A small network was shown many inputs. Here are its activations along a few directions, one row for each input.
In each table, some parts of the input vary, and every possible input appears once, in random order.
Descriptions start from the smaller parts, as in this example, which fits no table here: one of 3 separate values, together with either a single point or one of 11 places around a ring or (one of 4 places along a line, together with one of 5 places around a ring).
Shared parts are said once, and a part with two or three values counts as separate values.
In the rows, zero is written as 128.

Other details of the inputs shift rows strongly along three fixed directions, in all tables alike. That doesn't count.

Table:
r1: [104 140 172 115 121 132 178 156 127 111  85 111]
r2: [129 123 121 124 114 126 121 132 130 131 127 133]
r3: [124 121 131 130 120 122 114 123 125 126 148 137]
r4: [144 140 128 132 122 132 123 109 131 135 152 125]
r5: [ 71  89 151  44 142 117 171 246 127 133  30 148]
r6: [109 115 171  94 131 110 147 189 143  88  87 137]
r7: [155 156 102 156 141 158 126  70 120 166 132 110]
r8: [ 93  89 170  68 118 100 146 209 129 114 107 147]
r9: [131 158 149 129 119 167 131  84  98 169 134 111]
r10: [136 165 172 117 128 170 153  77  87 191 121 101]
r11: [126 101 205  85  68  87 116 166 138  94 198 133]
r12: [123 162 156 116 132 179 154  84  78 198  90 107]
r13: [109 114 144  97 112 122 130 162 128 126 117 140]
r14: [129 107 114 121 121 108 119 160 145 107 140 142]
r15: [129 130 176 107 103 130 133 125 107 136 161 124]
r16: [150 120  65 161 148 124 112 114 152 128 129 133]
r17: [128 131 126 131 145 122 135 157 149  89  97 138]
r18: [137 135 133 145 118 122 105 102 124 121 175 127]
r19: [127 156 159 105 135 172 160 109  95 186  97 110]
r20: [147 133 164 140  79 123  98  81 116 114 223 123]
r21: [123 110 146 115 101  97 106 158 145  96 167 136]
r22: [127 145 101 131 161 155 141 111 121 165  87 121]
r23: [137 126 138 169 103  97 123 114 154  61 179 118]
r24: [141 129 159 135  85 111  99 105 124 109 206 133]
r25: [130 142 183 123 122 129 135 125 124 100 139 125]
r26: [140 124 103 146 136 112 111 118 140 116 151 138]
r27: [115 119 154 107 134 112 140 181 150  82  99 140]
r28: [115  96  98 123 135  99 116 170 147 110 108 152]
r29: [136 118  98 140 134 125 115 127 139 122 140 133]
r30: [136 112  50 171 163 105  98 122 156 105 134 145]
r31: [149 137 148 135 103 133 113  95 127 131 188 119]
r32: [138 115  87 157 127 113  95 115 145 113 152 137]
r33: [107  93  63 114 166 112 136 198 150 118  56 154]
r34: [145 160 126 158 153 159 132  85 126 125 110 112]
r35: [138 130 135 127 117 125 118 118 135 127 159 127]
r36: [117 130 156 105 110 140 131 127 112 147 125 124]
r37: [114 136 179 135 111 117 156 127 127  90 143 116]
r38: [135 136 117 128 134 130 126 124 132 135 129 130]
r39: [149 133  72 175 147 120 102  92 140 123 148 128]
r40: [100 118 164  81 111 124 143 182 121 134  99 140]
r41: [121 165 144 109 142 193 166  95  78 208  63 102]
r42: [140 131  46 176 175 129 112 103 139 133 111 136]
r43: [117 152 152 101 153 173 166 112  93 198  66 106]
r44: [134 104  93 137 143 108 120 142 147 120 125 142]
r45: [125 121 154 110 109 124 130 139 114 132 141 126]
r46: [138 159 122 140 150 166 138  75 104 180 107 105]
r47: [135 154  57 196 178 151 152  88 141 119  78 116]
r48: [124 143 174 116 134 136 148 139 121 111 105 128]
r49: [129 114  89 144 139 109 106 138 151 109 136 134]
r50: [148 126 169 132  66 112  94  97 125 105 225 121]
r51: [140 124 136 133 103 125 109 113 127 119 176 121]
r52: [127 126 177 100  78 119 121 140 120 117 173 130]
r53: [133 132 125 136 117 138 117 101 117 144 138 123]
r54: [124 116 112 133 128 122 115 125 128 126 134 140]
r55: [154 140 160 141  92 115 104  87 125 119 209 119]
r56: [112 121 152  90 132 132 146 155 124 148  99 125]
r57: [144 112  86 156 114 103  91 127 156 100 164 142]
r58: [114 142 132 108 144 152 150 143 111 167  72 119]
r59: [134 158 112 143 165 169 142  73 101 182 101 112]
r60: [109 114 151  96 126 126 141 158 114 134 114 133]
r61: [153 146  80 174 162 158 119  57 118 163 137 119]
r62: [133 140  96 145 155 154 134  99 107 159 105 123]
r63: [125 152 175 106 109 142 139 125 107 147 139 115]
r64: [147 129 146 139 105 114 105  96 132 116 201 127]
r65: [129 106  76 137 157 122 123 141 150 129 104 138]
r66: [120 134 165 105 132 129 150 167 136 104  86 129]
r67: [102 110 161  91 144 107 155 203 144  90  64 145]
r68: [148 130 132 136 103 111 106 115 142 113 179 125]
r69: [124 122 156 113  99 117 120 132 119 121 157 138]
r70: [147 130  50 172 177 144 122  90 134 151 106 134]
r71: [130  99  94 136 123 102 109 145 145 105 139 146]
r72: [ 95  99 123  83 136 121 146 195 132 130  70 146]
r73: [125 164 140 120 134 181 150  91  87 190  91 112]
r74: [142 105  58 158 155  98 104 132 161 103 137 151]
r75: [129 118  36 166 175 139 112 115 144 142  84 138]
r76: [138 150 121 133 133 163 138  98 105 168 112 110]
r77: [125 127 110 126 136 121 127 147 138 129 110 129]
r78: [136 120 127 131 123 123 123 124 125 129 145 128]
r79: [145 128  67 165 156 144 114  94 133 143 125 122]
r80: [111 149 195 123 112 131 171 127 112 109 123 111]
r81: [115 109 155 103 105  98 116 170 138 104 146 136]
r82: [118 130 139 145 122 114 149 138 146  81 129 121]
r83: [123 175 171 113 133 183 155  87  82 192 106  97]
r84: [129 151 189 113  99 137 129 108  99 143 166 117]
r85: [ 97 127 216  93  92 111 170 171 128  88 125 114]
r86: [120  96 162  98  80  94 108 167 142  90 177 140]
r87: [154 133 158 142  87 123 102  88 122 120 212 114]
r88: [141 109  48 172 154 100  93 125 163 100 138 140]
r89: [113 118 150 100 116 126 137 150 114 134 120 137]
r90: [141 140 121 135 129 149 131 106 117 154 127 116]
r91: [125 101  65 139 159 105 114 155 162 110 105 145]
r92: [105 163 164 129 153 168 196 112  95 157  51  98]
r93: [134 104  14 171 174 102  98 152 173  98 101 156]
r94: [ 88  81  70 100 178  94 141 229 156 115  28 163]
r95: [136 108 102 138 123 109 107 135 141 108 150 134]
r96: [144 135 127 148 106 118  96 106 136 110 189 127]
Description of these inputs: one of 8 places along a line, together with either one of 2 separate values or one of 10 places around a ring.
The inputs of r78 and r29 match in every part but the place on the line of 8. If r67 is changed in the same way as r78 into r29, which row does it become?
Answer: r27
The inputs of r23 and r82 match in every part but the place on the line of 8. If r32 is changed in the same way as r23 into r82, which row does it become?
Answer: r9
Which other rows agree with r61 in the place on the line of 8? List them by row number.
Answer: r3, r8, r18, r20, r25, r30, r37, r54, r59, r60, r64
A walk changes only the place on the ring of 10. It starts at r95 and steps to r87. List the rest of the walk in order.
Answer: r11, r43, r46, r88, r81, r32, r53, r50

Table:
r97: [116 124 117 135 140 137 137 126 118 121 105 131]
r98: [106 129 149 121 133 141 158 136 103 136  90 132]
r99: [117 141 212 115  72 121 140 123 104 107 188 118]
r100: [110 116 140 118  94 104 125 170 148  90 134 128]
r101: [121 110 136  90 145 130 136 166 127 147 101 135]
r102: [111 117 151 102  98 121 147 170 139 115 112 126]
r103: [ 98 128 146 120 137 128 164 141 114 137  99 121]
r104: [136 146 168 121 113 146 124  98  96 151 155 130]
r105: [148 185 229 107 140 157 156 111 114 125 112 107]
r106: [150 141  82 153 155 143 119  99 130 158 130 120]
r107: [141 145  92 156 134 146 143  99 130 138 119 112]
r108: [131 147 187  89  85 144 131 133 112 152 155 111]
r109: [114 114 127  96 118 117 117 177 144 125 104 142]
r110: [133 134  89 122 161 168 131 120 122 174  74 124]
r111: [129  93 118 106 118  85 110 184 161 101 148 151]
r112: [131  81 118 115 119  66  97 178 162  86 166 155]
r113: [129 112 114 154 118  95 119 116 148  94 170 131]
r114: [127 156 166 134  91 147 131  97 107 131 147 108]
r115: [132 138  84 142 144 137 107 124 130 138 110 130]
r116: [111 124 149  96 146 145 139 146 104 154  95 142]
r117: [110 128  91 134 153 149 146 142 127 143  48 126]
r118: [ 99 106 101 103 170 119 146 175 133 150  60 150]
r119: [140 154 161 134 105 140 115  89 103 142 183 124]
r120: [100 118 108 119 145 132 147 166 126 125  51 135]
r121: [129 145 192 109  84 156 145 109 106 141 151 102]
r122: [127 120 129  91 125 126 137 163 135 144 105 138]
r123: [144 135  97 151 139 152 136  94 127 138 120 116]
r124: [112 144 142 134 138 143 159 102 106 153 114 107]
r125: [135 149 207  94  74 144 115 116 103 147 169 114]
r126: [104 120 155 103  98 119 139 170 136 111 108 127]
r127: [105 128 153 117 137 147 157 133 103 137  94 129]
r128: [109 122 110 106 145 139 171 165 131 145  51 128]
r129: [120 102 141  84 110 112 124 190 143 121 111 144]
r130: [143 159 181 146  80 152 113  66 101 124 191 101]
r131: [134 150  90 173 140 146 129  82 116 131 127 117]
r132: [155 146  80 149 144 147 119  94 131 157 131 121]
r133: [182 194 170 169 155 166 118  44 128 115 164 102]
r134: [148 126  74 158 128 117  82 114 149 110 151 141]
r135: [126 127  89 146 154 137 150 129 134 140  88 123]
r136: [129 133 104 160 150 137 139  85 118 141 120 117]
r137: [131 119  56 155 170 127 114 126 140 134  99 155]
r138: [120  92 142 111  83  88 121 185 160  72 150 142]
r139: [133 122  90 147 161 128 119 109 125 147 118 139]
r140: [100 101 103 101 179 126 143 170 127 150  61 148]
r141: [129  98 121 102 100  94 105 184 164  98 145 149]
r142: [112 125  84 135 168 139 163 150 132 146  59 121]
r143: [158 139  82 145 153 158 116  87 126 161 125 124]
r144: [118 149 194 113  87 139 144 111  98 128 154 115]
r145: [111 101 128 132 110  91 127 165 146  78 142 152]
r146: [145 156 147 156  98 158 114  66 114 133 169 102]
r147: [138 143  94 173 146 135 134  82 124 140 136 107]
r148: [124 134 117 133 148 131 129 115 119 152 128 128]
r149: [133  78 116 136  98  63 105 179 175  50 181 151]
r150: [126 144 194  92  95 149 117 122  99 146 149 119]
r151: [124 128 173  89 101 137 114 145 120 137 139 126]
r152: [132 132 117 129 131 144 151 122 123 139  99 120]
r153: [104 131 137 119 115 126 141 156 124 116  99 122]
r154: [109 110 150  85 131 124 128 171 118 128 107 147]
r155: [146 157 195 116 133 117 134 145 154  80 136 127]
r156: [107 116 132  99 145 114 139 157 127 145 109 134]
r157: [173 101  57 168 117  87  70 118 176  80 200 153]
r158: [114 103 150  85 139 113 133 169 128 140 113 135]
r159: [123  82 127 130 112  72 111 165 162  66 174 141]
r160: [143 104  74 190 120  81  93 105 167  67 198 143]
r161: [138 134  94 140 159 136 124 105 126 164 115 124]
r162: [139 141  97 170 144 136 133  80 125 142 133 111]
r163: [148 152 142 175 114 142 124  46 105 134 187 108]
r164: [151 181 245 109 106 128 138 121 133  88 175 107]
r165: [108 120 145  86 113 119 124 184 136 128 106 134]
r166: [113 116 142 118 133 118 151 145 122 130 106 123]
r167: [131 137  51 153 182 152 123 108 123 160  72 141]
r168: [144 146  87 152 149 156 106  93 116 155 108 127]
r169: [125 134 195  94 108 130 133 114  99 157 158 119]
r170: [143 149  89 169 126 151 130  89 132 136 130 107]
r171: [131  95  97 156 109  79  98 148 158  56 169 154]
r172: [156 104  64 172 132  78  76 120 170  89 199 142]
r173: [108 132 140  95 138 135 140 157 109 148  93 136]
r174: [129 125 117 126 156 137 124 105 118 158 125 127]
r175: [127 129 116 126 147 129 127 112 123 156 125 130]
r176: [125 140 174 136 114 142 140  85 101 137 163 110]
r177: [123 132 117 117 149 144 129 130 108 153  92 140]
r178: [114 107 155 103 120 118 148 165 131 115 120 127]
r179: [162 115  72 163 141 112  92 110 152 118 165 139]
r180: [140 113  87 177 138 109 107  87 146  99 174 128]
What is each input in this table made of?
Answer: one of 4 places along a line, together with either a single point or (one of 2 separate values, together with one of 10 places around a ring)
The inputs of r111 and r106 match in every part but the place on the line of 4. If r118 is changed in the same way as r111 into r106, which row does it become?
Answer: r148
The inputs of r109 and r125 match in every part but the place on the line of 4. If r114 is changed in the same way as r109 into r125, which row does it become?
Answer: r120
The inputs of r157 and r143 match in every part but the place on the line of 4. If r136 is changed in the same way as r157 into r143, which row does it become?
Answer: r180
Which other rows does r107 become when the place on the ring of 10 takes its other values? List them by row number.
Answer: r99, r100, r103, r124, r131, r142, r147, r153, r170
Which other rows does r180 become when the choice among 2 separate values takes its other values? List them by row number.
Answer: r174
Which other rows does r163 become when the place on the line of 4 takes its other values? List them by row number.
Answer: r103, r160, r176
Which other rows does r173 become when the choice among 2 separate values takes its other values? List them by row number.
Answer: r131
